[128 131 125 103 132 131 106 126 121 109]
Give the entry just left of 132.
Answer: 103
The entry just right of 106 -> 126
The entry just right of 126 -> 121

Read these off the grid that follows. Counting starts at 0.
1) Which number is the entry in the top-left corner?
2) Which number is the entry in row 0 and column 1?
3) Which number is the bottom entry of the column that holds the smallest entry?
4) Which number is the entry in row 0 and column 2?
5) Which number is the entry just right of the smallest entry?
6) Which number is the entry in row 2 and column 0?
7) Which number is the largest entry?
8) Which number is the top entry of the column that holds the smallest entry?
[[124 123 131 127 141 125 122 130 126]
 [128 122 119 125 138 128 116 124 128]
 [127 130 123 128 123 130 123 126 128]
 [133 136 136 133 102 131 144 128 131]
 [126 125 130 128 135 126 127 130 127]
 [122 123 124 125 145 126 114 129 125]
 [119 125 131 128 141 126 123 135 124]
 [129 125 127 127 135 127 127 127 128]]
1) 124
2) 123
3) 135
4) 131
5) 131
6) 127
7) 145
8) 141

Read these off the array that follows.
1) The last entry, reading row by row?
2) The first entry in reading order?
3) The 2nd smallest entry?
4) The entry just left of 143?
5) The entry in the top-right corner?
6) The fourth entry in reading order?
7) The entry just right of the largest entry?
8) The largest entry in the last row?
152  134  104  127  124  130  120
116  133  132  128  125  135  134
146  131  116  134  128  129  125
113  120  132  130  130  145  121
121  131  138  132  131  141  143
134  127  145  124  130  139  125
1) 125
2) 152
3) 113
4) 141
5) 120
6) 127
7) 134
8) 145

[[128 119 156 133 115 132 145 135 120 129]
 [124 124 135 147 136 140 155 124 116 120]]
Indices start at 0.
The top entry of the column that holds the smallest entry: 115
The entry in row 0 and column 1 -> 119
The bottom-left entry is 124
The entry in row 0 and column 2 -> 156
The entry directly below the largest entry is 135
Which number is the entry at row 0, column 0? 128
The top-right entry is 129

Read these off the table that follows. Counting starts at 0.
1) Give the bottom-right entry.
2) Give the entry at row 0, column 2.
3) Give the entry at row 0, column 0.
4) Give the entry at row 2, column 0.
5) Give the entry in the bottom-left corner.
6) Give the top entry of the column that holds the smallest entry.
7) Give the entry directly above the largest entry.
8) Give the entry in row 1 and column 1.
[[136 121 123 122 128 124 117]
 [125 137 126 111 129 126 119]
 [121 120 137 123 131 133 123]
 [138 131 134 122 125 132 135]
 [138 139 118 135 129 119 130]
 [135 141 137 131 129 127 145]
 [127 129 146 137 128 125 125]
 [116 125 134 128 128 129 126]
 [128 130 131 125 129 117 118]
 [128 132 127 138 128 125 118]
 [149 142 130 102 128 123 118]
 [129 130 122 135 142 137 117]
 [130 134 137 127 125 131 128]
 [137 124 124 125 128 128 120]
 [133 115 138 128 128 130 122]
 [137 123 134 135 122 124 116]]
1) 116
2) 123
3) 136
4) 121
5) 137
6) 122
7) 128
8) 137

m =
132,151,135,124,109,132,123,126,118,122,134,144,124,128
123,130,125,123,132,137,128,126,123,128,127,127,130,138
132,134,123,124,128,115,125,131,122,119,121,127,129,132
The entry directly above 129 is 130
The last entry, reading row by row: 132
The 3rd largest entry: 138
What is the top-left entry? 132
The smallest entry in the first column -> 123
What is the second-last entry, reading row by row? 129
The top-right entry -> 128
The entry just right of the largest entry is 135
What is the smallest entry in the last row? 115
The entry directly below the largest entry is 130
The largest entry: 151

Read these off the row that follows.
1) Report the entry just left of the largest entry.
2) Report the entry just right of 117.
[141 132 117 151 119 119 122 118 112 130]
1) 117
2) 151
